These are the activations of a small neural network, seen along a few directions. Each row is one input.
Each table varies a few parts of the input and shows all the possible inputs, shuffled.
Descriptions start from the smaller parts, as in this example, which fits no table here: one of 8 places around a ring, together with either a single point or (one of 2 separate values, together with one of 4 places along a line) or one of 11 places around a ring.
Shared parts are said once, and a part with two or three values counts as separate values.

Other details of the inputs vary at random and push rows far along two fixed directions, the same in every table; ignore that.

Table:
row 1: [ 6 -3  3 -9 -4  1  3  5 -6 -1  1 -3 -4 -6 -7]
row 2: [ 1  1 -8 -3 -8 12  1 -9  4  5 -3 -4 -1 -3 -6]
row 3: [ 2 -6  3 -7 -1  4  4  0 -4 -1  3 -4  1 -6 -9]
row 4: [ -1   0   0  -2  -6   8   2  -4  -2  -5   4  -6   0 -11   0]
row 5: [  2   4  -1  -2  -1   1   3  -3   4  -5   2   4  -4 -10  -7]
row 6: [  3   1   0  -2  -8   9   4  -4   0   0   0  -7   3 -10  -3]
row 7: [-2 -5 -6 -5  0  6  1 -3 -2 -2  5  0 -8  0 -9]
row 8: [  7   6   1   1  -4   3   8  -4   4  -2  -2   2  -2  -6 -10]
row 9: [-10  -8  31   6  -6  28 -25  10   0 -21 -34  34  28  30  28]
row 10: [ 3 -3  3 -6 -2  1  2  7 -8 -7  5 -2 -9 -6 -5]
row 11: [ -3   3  -1   3  -5   6   4  -5   5  -4   2  -1  -5 -11  -2]
row 12: [-3 -3  1  1  3  2  6  0  1 -7  6  2 -9 -6 -8]
row 13: [ -4   3  -1   5  -3   7   4  -4   4  -6   4   0  -8 -11  -1]
row 14: [  5  -3   4  -5  -2   6   8   1  -4   1   1  -6   3  -3 -10]
row 15: [-12   8  -4  32  28 -56 -16   8   3  31  15 -16  20  22  46]
row 16: [ 8  4  2 -3 -5  5  6 -3 -4 -2 -1 -4  4 -7 -8]
row 17: [  0  -3   2  -3   0   2   6  -1   4   0   2   1  -4  -6 -11]
row 18: [-3  1 -8 -2 -7 11 -1 -8  2  0  2 -3 -4 -4 -3]
row 19: [ 5  1 -8 -7 -4  6  0 -8  1  2 -2  1 -2 -3 -9]
row 20: [ -5   0  12   8  -4  11  -6   1   8  -7 -18  14  11  11  12]
row 21: [  1   0   2  -3  -1  -1   4   5   0  -5   2   2 -12  -6  -8]
row 22: [-18  -5  45  24   1  19 -50  19   5 -16  -4  40  21  34  25]
row 23: [ 1 -6  2 -7  0  4  3  2 -4 -3  6 -3  0 -7 -8]
row 24: [ 2  2 -8 -5 -4  6 -1 -7 -1 -3  1  1 -5 -3 -7]
row 25: [  2   0   2  -5  -1  -1   4   6   2  -3   3   4 -10  -6  -9]
row 26: [-3  1 -9 -1 -5 11 -1 -8  1 -2  3 -2 -7 -5 -2]
row 27: [ 2  2 -8 -4 -2  6 -1 -6 -2 -5  3  2 -7 -3 -6]
row 28: [-15 -11  46  12   2  28 -39  20  -5 -40 -50  58  38  54  46]
row 29: [-2  1 -9 -4 -6 11 -1 -7  3  3  2 -2 -3 -5 -4]
row 30: [  7   1  -4  -7  -5   6   3   1  -2   6  -3  -2  -7   4 -12]
row 31: [-11  10 -18  28  27 -59  -7   2  -2  31  38 -30   0  -2  30]
row 32: [-21   4  10  35  30 -47 -32  16   2  17   2   7  31  39  60]
row 33: [ 8 -2  4 -8 -5  2  4  6 -5  0  0 -4 -3 -4 -8]
row 34: [  6  -2  -5  -9  -5   4   1   1  -1   4  -3  -1  -7   2 -11]
row 35: [ 2  3 -7 -1 -8 13  3 -8  3  6 -3 -5  0 -1 -7]
row 36: [ 8  0  4 -7 -5  3  6  6 -6  1 -1 -5 -3 -3 -9]
row 37: [ 4  3  1  0 -8 10  6 -4 -1  1  0 -8  4 -8 -4]
row 38: [-12  -8  23   5  -6  30 -28   5   5 -16 -36  36  24  37  25]
row 39: [  3  -3  -4  -5  -2   8   5  -4   0   5  -1  -3  -2   4 -13]
row 40: [ -1   2  -1   1  -5   7   4  -6   7   0   0  -1  -3 -10  -4]
row 41: [ -8  10 -16  25  25 -58  -6   1   2  37  33 -30   5   0  27]
row 42: [ -2   3  -1   1  -4   6   3  -4   7  -2   3   1  -4 -11  -3]
row 43: [ 6  4  0  0 -4  2  6 -4  5 -3 -2  2 -2 -8 -9]
row 44: [  5   1   0  -6  -3   3   1  -2  -4  -5   3  -1   1 -10  -5]
row 45: [  3  -2  -6 -10  -3   3  -1   2  -1   2   2   1  -9   1  -9]
row 46: [ -3  11 -32  13  25 -57  20  -6  -3  18   8 -27  -1  -5  27]
row 47: [  2  -2  -6  -7  -2   4   0   2  -4  -2   3   1 -13   1  -7]
row 48: [  0   0   0  -3  -6   8   1  -3  -1  -2   4  -5   1 -11  -1]
row 49: [  6   1   3  -3  -3   0   6   4   3   0  -2   1  -8  -4 -10]
row 50: [ 6  1  1 -6 -4  4  2 -3 -4 -3  0 -3  2 -9 -6]
row 51: [ -4  -6  14   4   2   6  -4   6   5  -8 -16  16  10  16   6]
row 52: [-10  -2 -24   9  28 -49   6  -1  -3  24 -12 -16  18  27  40]
row 53: [ -5  13 -15  27  24 -57  -3   2   2  38  32 -32   7   2  25]
row 54: [ -1  -5  -6  -8   0   6   1  -3   1   2   4   0  -4   0 -11]
row 55: [-11  -2  -1  11  26 -44  -7  17  -9   7 -25   3  27  38  56]
row 56: [  7   4  -7  -4  -5   8   3  -7   0   3  -4  -1  -1   0 -11]
row 57: [ -1  -3   2  -3   2   2   5   0   4  -3   5   3  -5  -6 -10]
row 58: [  6   3   4  -2  -3   1   8   4   2   1  -2   1  -8  -3 -11]
row 59: [ -2  -5  -6  -7  -1   6   1  -4  -1   0   3  -1  -6   1 -10]
row 60: [  5  -2  -5 -10  -4   4   0   1  -1   4  -1   0  -8   1 -10]
row 61: [  4  -5   3  -6  -2   5   6   0  -3  -1   1  -5   2  -5 -10]
row 62: [ 0 -6  2 -4  1  4  4  2 -6 -7  7 -3 -4 -7 -6]
row 63: [ 0 -6  3 -6 -1  4  4  1 -5 -5  5 -4 -2 -6 -7]
row 64: [-2 -3  2 -1  1  2  6  0  2 -5  4  1 -7 -6 -9]
row 65: [  4   0   3  -5  -2  -1   5   4   2   0   0   3 -10  -5  -9]
row 66: [ -1   0   0   0  -5   8   2  -3  -3  -7   6  -5  -3 -12   1]
row 67: [ -4  -8   7  -1   1  11  -8   2   2  -3 -17  14  11  22   5]
row 68: [ 4  3  0 -1 -2  2  4 -5  4 -3 -1  3 -3 -9 -8]
row 69: [  1   4   0   0  -2   1   4  -4   2  -8   2   3  -6 -10  -6]
row 70: [ 2  5  0  4 -7  8  8 -5  7  2 -2 -2 -1 -8 -6]
row 71: [  2  -2  -5  -8  -3   4   0   1  -3   0   2   0 -11   1  -9]
row 72: [  6   2  -8  -5  -5   7   1  -8   1   2  -3  -1  -1  -2 -10]
row 73: [ 8  2  1 -5 -5  4  4 -3 -3 -3 -1 -4  3 -8 -7]
row 74: [  3   0   3   0  -1   3  10  -1   4   1   0   0  -3  -3 -12]
row 75: [ 4 -2  3 -8 -3  1  2  6 -7 -5  4 -3 -7 -6 -6]
row 76: [  4   1   1  -4  -3   3   2  -3  -5  -8   3  -3  -1 -10  -4]
row 77: [  1   0   2  -1   0  -1   4   6  -1  -7   4   3 -15  -6  -7]
row 78: [ 3  2 -8 -7 -3  6 -1 -6  0 -1  1  2 -3 -3 -8]
Each input here is: one of 6 places along a line, together with either a single point or (one of 3 separate values, together with one of 4 places along a line).
Changing only the place on the line of 6 turns row 27 into row 24. The same change can be made to row 47. Which row results? -> row 71
Changing only the place on the line of 6 turns row 14 into row 61. The same change can be made to row 36. Which row results? -> row 33
Which other rows does row 65 become when the place on the line of 6 takes its other values? List them by row number. -> row 21, row 25, row 49, row 58, row 77
Which other rows agree with row 5 in the place on the line of 6? List them by row number. -> row 23, row 25, row 29, row 32, row 42, row 44, row 45, row 48, row 54, row 55, row 57, row 78
Which other rows does row 67 become when the choice among 3 separate values takes its other values? List them by row number. -> row 51, row 61

Table:
row 79: [ 18  11 -28 -12 -10 -10  34 -15   0  18  46 -45 -38 -60 -47]
row 80: [ -1  -7  11  -7  -9  25 -13   3   0  -9   2  14  -7   3 -15]
row 81: [ -4   0   1   5   8 -10  -2   4   1  -4  -5   8   2   8  10]
row 82: [  0  -2  16  -1 -12  27  -6  -2   2 -15  -1  11   3  -7 -10]
row 83: [ -1  -7  14  -7  -8  22  -8   6  -2 -16   1  15  -7  -2 -13]
row 84: [  3   1  13  -3 -14  28 -12  -2   2  -9   0  11   1  -3 -11]
row 85: [-7  1  2  7  5 -6 -1  3  2 -3 -6  5  3  6 14]
row 86: [  0  -2  13  -1 -13  30 -10  -4   4  -8   0  11   4  -3 -12]
row 87: [  1  -8  18  -7  -8  23  -5   6  -2 -14   1  12  -2  -2 -14]
row 88: [ -4   4 -14  10  19 -37   4   0   0  19   0 -13  10  13  22]
row 89: [  3  -5  15  -8 -11  24 -12   7  -2  -8   2  12  -4   2 -15]
row 90: [  0   2   5   4   6 -11  -2   7  -2  -2  -5   5   4   7  10]
row 91: [ 17   5 -31 -18  -8  -8  29 -16  -2  25  51 -47 -36 -53 -53]
row 92: [  0  -3  18  -1 -11  25  -3   2   4 -13  -2  12  -1  -5 -12]
row 93: [ -4   6 -15  11  15 -35   4   1   0  20  -1 -16   9  10  26]
row 94: [ -8   4 -18  13  16 -33   3  -2   2  18  -1 -13   6  12  27]
row 95: [ -2  -1  12  -2 -11  27  -8  -2   2 -17  -1  14  -2  -7  -9]
row 96: [  8  -7   2 -20 -13  27  12  -2  -3 -19 -27  13  -2   0 -14]
row 97: [ -2   2 -14   6  19 -42   8   6  -9  14   3 -19   6   6  25]
row 98: [ -7   1  -3   7   3   0 -10  -4   2   1  -5   4   8  10  15]
row 99: [ 0  2  3  4  4 -8 -7  5  0  3 -5  6  6 12  8]
row 100: [-5  0  0  5  6 -6 -8  1  3  2 -5  8  2 14  9]
row 101: [-5  0  4  8  3 -2 -4  1  4  5 -6  2  9 11 11]
row 102: [ -2  -1   5   5   7 -10   0   4   0  -2  -5   4   7   7   8]
row 103: [  2  -3 -14 -10   2  -1  12  -5  -4  -1 -29   1   9  17   9]
row 104: [ -3   8 -16  11  16 -38   7  -2  -4  13   0 -19  11   2  30]
What do these inputs look like to the network? -> one of 2 separate values, together with either a single point or (one of 3 separate values, together with one of 4 places along a line)
Changing only the choice among 2 separate values turns row 95 into row 98. The same change can be made to row 90. Which row results? -> row 99
Which other rows does row 81 become when the place on the line of 4 takes its other values? List them by row number. -> row 83, row 85, row 95
Which other rows does row 101 become when the choice among 2 separate values takes its other values? List them by row number. -> row 92
